Each row has a name. After each piece below comes the name of the row it's from, unless a question asks for something else. Each question is about the rows just above it. Places in a row count from 1.

-7.890  -2.184  -7.449  -2.080  -5.859  0.786  5.530  -6.808  -3.332  -5.729  0.010  -3.303  3.968  -5.860  -6.975  -5.720  -7.729  1.865  7.313  -2.269  -6.472  -1.920  -8.468  4.799  -5.765  5.823  5.060  -7.461  -6.875  -6.036  -7.951  -4.804  1.067  -7.352  3.207  4.498  F
-7.008  -3.265  -6.981  0.081  -4.632  -1.174  3.224  -6.810  -1.498  -7.212  -6.735  -7.530  -1.504  -5.228  -7.443  -4.046  -7.669  -0.400  5.763  -0.410  -5.360  0.382  -7.081  3.045  -4.388  4.122  4.739  -7.705  -7.394  -5.128  -7.098  -2.633  -0.430  -7.323  0.836  2.650  Q
-7.834  3.817  -7.186  -6.692  -5.530  5.619  6.871  -1.665  -7.029  -2.354  4.426  3.690  3.098  0.726  -1.171  -6.426  -7.189  4.663  6.751  -6.865  4.490  -8.272  -6.960  3.045  -4.388  5.755  5.984  -5.784  -6.110  -4.763  -5.984  -5.994  5.266  -6.876  5.245  5.854  A
4.394  -7.140  2.571  7.239  4.922  -8.167  -7.315  -0.996  7.288  -3.216  -6.869  -6.950  -7.026  -4.642  -5.156  6.931  2.674  -8.106  -6.075  7.823  -1.997  6.033  2.252  -7.929  6.025  -7.834  -5.495  1.038  -0.093  3.337  -0.206  6.493  -7.866  2.213  -7.587  -6.594  U
-7.427  -2.678  -7.421  0.090  -5.109  0.302  6.020  -3.237  -2.838  -5.659  -2.158  -3.175  1.148  -6.024  -6.911  -4.940  -7.771  1.252  6.005  -1.135  -6.823  0.449  -7.392  3.257  -6.105  4.462  4.759  -7.140  -6.944  -6.078  -7.221  -4.767  0.344  -7.564  1.255  4.630  K
-7.026  -8.106  1.038  6.033  -5.156  -6.869  -7.140  -0.996  -7.834  7.823  2.213  -5.495  3.337  4.394  -0.205  7.239  -7.866  -6.075  7.288  -7.587  2.674  -1.997  6.025  6.493  2.252  4.922  -6.594  -7.929  6.931  -3.216  -6.950  2.571  -8.167  -4.642  -7.315  -0.093  G
2.538  -7.780  1.418  6.446  -0.368  -7.880  -4.713  -7.584  5.211  -3.198  -6.067  -6.741  -6.930  -7.962  -5.112  1.479  0.970  -7.650  -2.414  6.032  -8.272  4.490  0.736  -7.610  3.865  -4.121  -2.125  -1.248  -1.168  -5.543  -1.718  1.394  -7.957  0.018  -7.618  -3.784  Y
Put -6.594  -7.587  2.213  -7.866  6.493  -0.206  3.337  -0.093  1.038  -5.495  -7.834  6.025  -7.929  2.252  6.033  -1.997  7.823  -6.075  -8.106  2.674  6.931  -5.156  -4.642  -7.026  -6.950  -6.869  -3.216  7.288  -0.996  -7.315  -8.167  4.922  7.239  2.571  -7.140  4.394 back in order: which row is it? | U
which: -7.008  -3.265  -6.981  0.081  -4.632  -1.174  3.224  -6.810  -1.498  -7.212  -6.735  -7.530  -1.504  -5.228  -7.443  -4.046  -7.669  -0.400  5.763  -0.410  -5.360  0.382  -7.081  3.045  -4.388  4.122  4.739  -7.705  -7.394  -5.128  -7.098  -2.633  -0.430  -7.323  0.836  2.650 | Q
Row and place where -8.272  4.490 starts: | Y, 21

-4.535  6.973  6.508  -6.553  -6.859  6.336  B
0.163  0.041  0.038  0.013  0.026  0.102  M
-0.060  0.114  -0.209  0.265  0.031  -0.147  N
3.674  1.190  5.022  -1.722  -0.460  3.590  H
Where does -0.060  0.114 start? Give its row and place. | N, 1
-0.209  0.265 begins in row and place | N, 3

